Each row below holds a small network's activations on one input, seen along a few directions.
Each table varies a few parts of the input and shows all the possible inputs, shuffled.
A made-up example of a description, with smaller parts first: one of 6 places along a line, together with either a single point or one of 11 places around a ring or (one of 3 separate values, together with one of 5 places around a ring).
Shared parts are said once, and a part with two or three values counts as separate values.
In the rows, 128 means zero.

Other details of the inputs vary at random and push rows far along two fixed directions, the same in every table; ignore that.

Table:
R1: [141 144 142 115 133 108 117 123 120  83 128 127 129]
R2: [133 137  96 111 125 130 120 144 120 165 127 126 124]
R3: [116 126 117 127 115 152 124 113 140 160 125 144 112]
R4: [136 111 133 116 130 149 130 106 152 146 133 130 151]
R5: [127 130 137 142 131 117 129 165 111  88 113 134 126]
R6: [108 105 153 137 125 174 138  54 192 159 147 139 141]
R7: [148 120  75 134  98 154 135 124 112 213 138 139 129]
R8: [136 156 100 114 132 109 118 181  91 132 109 128 100]
R9: [137  94 159 119 129 164 138  69 184 134 130 148 157]
R10: [119 133 163 134 135 110 136 111 125  66 150 114 129]
R11: [112 122 157 138 142 127 129 129 136  83 115 130 131]
R12: [145 164  49 109 113 112 112 200  61 194 119 128  95]
R13: [129 141 114 118 111 124 123 122 104 120 140 140 112]
R14: [122 120 155 144 151 118 136 129 139  84 126 105 147]
R15: [143 128  97 109 111 156 129 118 129 185 123 149 119]
R16: [119 133 125 145 130 131 134 136 118 134 130 130 121]
R17: [120 139 139 141 145 105 129 158 125  92 122 101 130]
R18: [139 110 124 112 119 165 134  87 159 169 129 151 137]
R19: [126 118 155 146 148 119 138 132 141  83 127 107 150]
R20: [122 129 143 140 149 113 130 141 123  97 126 105 133]
R21: [142 154  62 107 107 131 117 166  89 199 116 142  91]
R22: [131 129 146 123 148 115 125 154 128  90 120 112 146]
R23: [128 126 146 122 152 115 123 144 123  94 120 113 142]
R24: [122 131 122 145 126 134 137 137 122 135 132 133 124]
R25: [142 154  92 119 132 100 116 203  70 133 114 116 115]
R26: [112 141 148 146 147 111 130 157 111  88 124 116 117]
R27: [117 123 154 139 138 126 131 139 134  81 116 132 132]
R28: [128  97 159 113 135 170 136  52 189 141 131 144 152]
R29: [129 138 127 132 114  81 115 163 109  91 128 132 108]
R30: [114 108 141 127 126 161 131  81 156 141 128 146 130]
R31: [125 127 163 120 157 119 126 129 141  78 115 123 131]
R32: [131 103 137 119 105 162 136  31 169 163 165 125 148]
R33: [121  87 149 132 132 175 142  37 189 162 148 130 158]
R34: [110 130 154 135 142 124 124 136 136  85 116 126 119]
R35: [109 123 165 135 149 126 127 124 140  75 118 128 126]
R36: [119 132 120 144 124 138 136 134 123 142 132 134 123]
R37: [141 133  65 139  91 153 136 139  96 220 138 154 110]
R38: [140 140 148 116 135 101 113 128 112  82 133 108 142]
R39: [124 122 153 139 118  91 131 124 140  92 145 119 124]
R40: [144 136  83 107 110 148 123 130 107 197 120 149 106]
R41: [119 136 134 137 133 120 126 161 113  93 111 130 120]
R42: [113 100 142 136 124 177 141  51 173 171 148 146 139]
R43: [128 132 143 133 117  74 128 149 122  90 133 100 132]
R44: [151 126  98 119 114 135 124 151 107 172 128 135 134]
R45: [133 105 102 130 109 174 140  72 158 204 145 136 143]
R46: [137 135 142 117 124  83 120 136 132  92 120 130 129]
R47: [135 137 144 117 124  69 115 154 117  90 124 111 142]
R48: [142 159  36 126  98 127 122 178  66 226 129 128  90]
R49: [107 130 167 147 149 123 132 127 146  83 129 116 129]
R50: [132 142 126 121 150 102 118 172 100 100 117 111 126]
Description of these inputs: one of 5 places around a ring, together with either one of 2 separate values or one of 8 places along a line.
Question: The inputs of R8 and R34 match in every part but the place on the ring of 5. If R46 is changed in the same way as R8 into R34, which row does it become?
Answer: R29
Question: Which other rows agree with R49 in the place on the ring of 5? List them by row number.
Answer: R6, R10, R16, R24, R26, R36, R37, R39, R42
Question: Which other rows does R29 become when the choice among 2 separate values takes its other values? List them by row number.
Answer: R13

Table:
R51: [136 107  97 145 103 185 145  88 139 203 146 150 142]
R52: [150 152 138 111 125  86 124 147 115  77 117 112 128]
R53: [146 140  87 133 113 144 130 165  74 161 115 151 113]
R54: [110 157 111 140 144 118 122 184  95 137 115 110 108]
R55: [150 129 115 121 110 110 135  97 131 161 143 121 132]
R56: [130 131 144 125 135  80 120 161 112  83 120  97 139]
R57: [114 124 121 139 139 173 137  98 140 169 141 119 131]
R58: [133 110  94 140 101 162 136 116 134 203 135 151 134]
R59: [113 136  99 147 129 136 129 155 122 163 119 126 101]
R60: [114 106 197 141 174 154 143  97 157  39 122 117 152]
R61: [120  89 153 120 121 185 138  57 196 165 131 170 146]
R62: [121 115 172 128 153  88 123 135 142  57 125  96 157]
R63: [106 104 176 125 167 181 137  60 179 104 129 128 150]
R64: [138 107 173 101 140 136 122  67 182  96 145 131 161]
R65: [148 121  89 111 101 137 128  99 129 208 155 133 133]
R66: [109  92 171 144 135 157 147  80 200 118 132 138 159]
R67: [107 160 137 151 106  70 123 155  83  56 144 124  89]
R68: [119 161  97 119 148 127 116 182  87 141 105 132  94]
R69: [143 122 100 113 103 126 122 114 124 181 142 121 131]
R70: [105 122 165 135 163 136 129 123 158  83 107 132 124]
R71: [123 116 192 113 161  95 115 124 158  25 114 109 162]
R72: [134 105 165 121 134 122 135  74 176 116 154 115 162]
R73: [121 145  96 150 119 116 134 193 100 148 111 130  97]
R74: [137 107 106 121 104 179 129  92 144 202 126 170 133]
R75: [125 141 115 133 132 120 128 184 105 123  99 143  95]
R76: [147 138  87  97 105 119 108 137 104 168 119 137 120]
R77: [104 155 141 167 108  66 127 156  84  66 153 111  97]
R78: [122 154 129 160 155 103 138 206  72  62 118  95 121]
R79: [159 154  84  95 106 109 114 155  92 162 131 136 113]
R80: [153 140  89  96 105 120 108 140 105 164 126 134 117]
Question: Describe the family of inputs behind these rows.
Answer: one of 2 separate values, together with either a single point or one of 6 places along a line or one of 8 places around a ring
Question: Which other rows does R71 become when the place on the line of 6 takes its other values? List them by row number.
Answer: R52, R64, R76, R79, R80
Question: Which other rows does R72 become when the place on the line of 6 takes its other values? List them by row number.
Answer: R55, R56, R62, R65, R69
